These are the activations of a small neural network, seen along a few directions. Each row is one input.
In each table, some parts of the input vary, and every possible input appears once, in random order.
A made-up example of a description, with smaller parts first: one of 2 separate values, together with either a single point or one of 9 places along a line or (one of 6 places along a line, together with one of 8 places around a ring).
Shared parts are said once, and a part with two or three values counts as separate values.

Other details of the inputs shift rows strongly along two fixed directions, in all tables alike. That doesn't count.

Table:
row 1: [-20  37  14 -33  18  37  19  65  40  69   7]
row 2: [-40  13 -55 -44  10  12   0  60  32   9  -7]
row 3: [-29 -12   3 -23 -40  18  -4   2  14  33  30]
row 4: [ 43 -17   3   5  74   4 -19 -39  57 -61 -49]
row 5: [ 26   2   7   8  49  -3  -8 -28  56 -64 -26]
row 6: [-70  13 -38 -27 -44  10  11  55 -23  28   1]
row 7: [-14 -54  48  30 -72  -7  -9 -45 -50  18  32]
row 8: [ 21  -3  22  48 -76 -21  11 -58 -52 -12  -5]
row 9: [  1  20  -9 -11   1  10  12 -10 -10  35  49]
row 10: [ 68 -33 -12  12  98 -44 -31 -21  -4 -44 -23]
row 11: [ 43 -18  25  73 -58 -23  21 -73 -51 -32  11]
row 12: [-54  64 -18 -32 -59  34  23  18 -23  21 -17]
row 13: [ 33 -67  65  52 -48 -27 -36 -73 -68  -4  29]
row 14: [-23  46 -61 -29  11   4  27  51  -9  21  21]
row 15: [ 36 -36 -13   4  93 -34 -34   5  51 -63 -12]
row 16: [  7   5  -3   5  47  -2   4  73  25  14 -25]
row 17: [ -4   9   6 -11 -26  -5  -2 -20 -24  44  31]
row 18: [ -33  -11   22   35 -110    6   19  -33  -47   -2   -7]
row 19: [-22  11   0 -41  23  14  -3  14  49  10  31]
row 20: [ 43 -31  -8  -3 102 -26 -40  -5  -4 -47 -33]
row 21: [-15  62   1 -17   7  44  38  61  43  26 -39]
Description of these inputs: one of 3 separate values, together with either a single point or one of 6 places along a line.
Q: Changing only the choice among 3 separate values turns row 13 into row 20. The same change can be made to row 17. Which row results?
A: row 10
Q: Which other rows does row 5 become when the place on the line of 6 takes its other values? List them by row number.
A: row 4, row 8, row 11, row 12, row 18

Table:
row 22: [  9 -29  20  19 -25  -5  -5 -27 -32  13  20]
row 23: [-52  41  -4 -14 -80  24  25  32 -10  32  -2]
row 24: [ 34 -40  17  36  -3 -33 -20 -35 -38 -29  -2]
row 25: [ -4  40 -20 -23  35  20  13   4  20  -4 -12]
row 26: [  0 -14  20   6 -32  -8  -8 -19 -31  14  21]
row 27: [ 11  10  -7 -28  66   9  -5   1  21   3   7]
row 28: [ 43 -69  59  55 -17 -32 -29 -47 -27 -18   9]
row 29: [  9   2 -14  -9  62  -1  -4  26  27 -17 -16]
row 30: [  2 -32   7  39 -58 -19   1 -20 -55   1  13]
row 31: [-12  11 -21   0 -32  -6  10  14 -20  12  16]
row 32: [-33  19  -6 -18 -50   5  12  10 -18  45  28]
row 33: [ 55 -20  13  19  70  -4 -15 -47  10 -44 -30]
row 34: [ -2 -20  23  21 -44  -7   1  -1 -11  18  26]
row 35: [ 12   2 -15 -12  59  -8 -11  23  30 -13 -22]
row 36: [  0   5  -3 -27  57  20  -8  22  34  14  -7]
row 37: [-17  41 -12 -29  17  19  14  27  35   6 -23]
row 38: [-20  40 -27 -46  21  22  10  29  21  34  19]
row 39: [-48  51 -16 -22 -74  24  25  17 -23  32   5]
row 40: [  6  -8  21  33 -52  -4  14 -12  -8  -6   1]
row 41: [ 27 -46  26  41 -12 -30 -19 -16 -24 -26  -8]
row 42: [  9   7 -15 -25  62  11 -11 -19  47 -42 -25]
row 43: [  5 -17   0  22 -35 -27  -1 -13 -35  -2   8]
row 44: [ 23  22 -10 -16  58   3  -3 -16  27 -19 -26]
row 45: [-29  47 -18 -30  11  30  24  36  33  11 -14]
row 46: [ 36 -47  16   1  70 -15 -40 -45  28 -43   0]
row 47: [ 31 -15  13  -6  92   1 -19  -1  40 -16  -7]
row 48: [-30   1 -12   3 -43   6  12  33 -16  20   1]
row 49: [ 32 -49  46  63 -40 -15  -2 -46 -27 -27 -12]
row 50: [  5 -28  31  24 -34 -16  -9 -12 -12  13  16]
row 51: [-22  36 -40 -34  28  11  11  35   8  11   0]
row 52: [-41  50 -21 -14 -74  22  33  18 -14  32  16]
row 53: [ -1  14 -25 -17  37   4   3  39  29  -1 -10]
row 54: [-36  -5 -24 -12 -41  -4  -1   9  -8  -4  11]
Q: Describe the family of inputs behind these rows.
A: one of 3 separate values, together with either a single point or (one of 2 separate values, together with one of 5 places around a ring)
Q: Changing only the choice among 3 separate values turns row 31 into row 52. The same change can be made to row 51. Which row results?
A: row 25
Q: Which other rows does row 35 become when the choice among 2 separate values takes its other values? List them by row number.
A: row 43
Q: List by row number the other rows that have the choice among 3 separate values in common with row 34.
A: row 22, row 26, row 27, row 28, row 32, row 36, row 38, row 46, row 47, row 50
Q: Which other rows does row 53 become when the choice among 3 separate values takes its other values? List them by row number.
A: row 34, row 40

Table:
row 55: [-46  54 -29 -39 -15  32  23  42  20  24 -10]
row 56: [ 12  10  -2  -1  21   6   3  -5  12 -11 -18]
row 57: [ 13 -25  22  42 -53 -14   3 -41 -34 -17   4]
row 58: [-25 -21  17  23 -96 -13   5  -8 -44  28  37]
row 59: [ 40 -21  20  29  22 -15 -10 -42  -5 -36 -16]
row 60: [ 10 -16   5   0  16  -6 -11 -12  -3   0  11]
row 61: [-20 -11  14  16 -73  -6   8   1 -37  33  29]
row 62: [ 20 -10   5  -8  57  -1 -13   4  23  -4  -2]
row 63: [-52  40 -26 -50  -9  29  13  54  19  45  11]
row 64: [  5 -12 -13  -7  34 -12 -11  16   5  -5   0]
row 65: [ -8  24 -29 -17  22   7   6  25  15 -11 -21]
row 66: [ 5 -6  4 -4 13 -4 -8 -4 -5  7 11]
row 67: [ 16   1   1   3  23   0  -3 -16  14 -23 -16]
row 68: [ 29  -6  10  12  39  -3  -4 -15  18 -29 -21]
Q: Describe the family of inputs behind these rows.
A: one of 2 separate values, together with either a single point or one of 6 places around a ring
Q: Changing only the choice among 2 separate values turns row 65 into row 64. The same change can be made to row 68. Which row results?
A: row 62
Q: Which other rows does row 59 become when the choice among 2 separate values takes its other values? List them by row number.
A: row 66
